Each row below is a small network's average activation on inputs in which a field has the value named, seen along a few directions.
Values that are neighbours, or in one group, have similar rows; names and order tell nothing.
(in the rows, 500 means zero)
Random noise pushes rows far along 2 fixed directions. That doesn't count. These rows show it; they differ only by the noise:
[378 401 324 744 603 144 899 307 612 767 765 396 388 424 889 590]
[409 615 293 393 504 432 442 476 755 310 470 467 709 470 551 619]
[522 474 578 544 549 484 481 446 479 472 532 482 454 435 476 338]
[468 427 492 649 578 336 673 380 511 621 643 445 399 427 655 423]


SAPOG, 14 values:
nafa: [546 478 608 606 564 442 568 373 539 574 710 489 454 437 723 507]
nipu: [489 395 351 564 569 361 638 445 519 634 480 465 416 516 592 508]
darop: [646 486 769 460 488 659 358 580 234 490 462 560 339 394 258 301]
fitir: [496 477 455 498 488 468 579 561 456 617 497 528 507 523 548 466]
sobat: [434 637 356 289 488 514 367 506 688 267 437 512 725 446 436 558]
muzom: [471 481 517 566 523 374 543 401 585 579 600 449 569 470 706 489]
bok: [576 470 669 600 495 439 458 440 445 553 606 531 486 449 572 445]
ver: [464 409 317 536 467 470 730 520 464 595 486 453 463 650 585 673]
mupa: [667 362 888 630 565 573 498 332 330 588 689 589 289 373 506 159]
zuke: [262 623 119 412 414 407 595 557 693 495 432 496 675 613 621 988]
zup: [475 441 373 602 548 408 651 531 493 685 529 418 332 547 566 624]
tubi: [535 530 646 512 444 526 471 550 305 592 507 538 430 452 429 430]
vuviz: [448 457 481 632 458 577 611 636 493 541 419 453 367 648 469 648]
mibub: [451 496 383 451 445 535 588 558 467 577 421 514 557 661 441 612]
The values of SAPOG form a line.
- Name the neighbours of ver, in listed order. => vuviz, mibub
- Name the neighbours of tubi, in listed order. => darop, fitir
- Name the neighbours of nafa, in listed order. => bok, mupa
- Name the neighbours of zup, in listed order. => nipu, zuke

NULEL, 18 values:
pigo: [597 502 657 342 589 566 300 348 430 466 581 584 453 265 405 266]
feb: [392 591 582 549 444 293 394 481 631 313 548 484 633 354 556 447]
bafe: [520 457 330 373 557 464 489 400 473 488 263 386 686 666 361 401]
mul: [339 533 402 708 478 318 635 541 519 625 532 388 323 341 606 365]
nuko: [577 517 625 520 516 627 386 485 659 239 499 584 445 401 400 414]
novif: [643 481 520 293 558 896 277 728 604 184 235 477 577 644 112 340]
zuf: [566 686 651 578 469 507 595 479 381 484 688 440 597 473 685 538]
rogo: [560 488 625 592 533 521 571 669 234 604 524 391 362 619 313  81]
pur: [551 279 550 498 531 511 498 348 356 593 537 525 260 307 446 129]
bub: [406 508 459 399 415 409 605 503 348 832 458 530 312 389 439 758]
nogib: [422 669 487 511 482 460 555 722 342 524 477 494 359 491 547 650]
zofi: [597 482 757 636 530 606 376 408 555 482 543 517 439 548 586 590]
div: [614 417 587 530 449 448 504 626 382 616 475 524 613 541 653 373]
bigap: [526 435 448 379 568 661 317 529 597 238 388 458 458 497 276 395]
pami: [312 597 474 454 484 471 391 463 661 582 618 654 762 486 546 723]
nemuv: [515 475 368 448 522 456 596 389 480 630 470 637 706 680 632 586]
zot: [510 427 269 597 457 420 729 507 569 566 614 493 363 501 601 935]
tulab: [600 409 722 516 403 763 385 491 401 372 362 538 501 779 342 501]
Each value of NULEL is a pair of two hidden parts, and every pair occurs once (3 first parts, 6 second parts).
- pigo and nemuv share the first part; pigo and feb share the second. Which value has the first part of feb and the second part of nemuv? => div
- nogib and mul share the first part; nogib and zot share the second. Which value has the first part of zot and the second part of mul? => bigap
- zuf and rogo share the first part; zuf and pami share the second. Which value has the first part of pami and the second part of rogo? => bafe
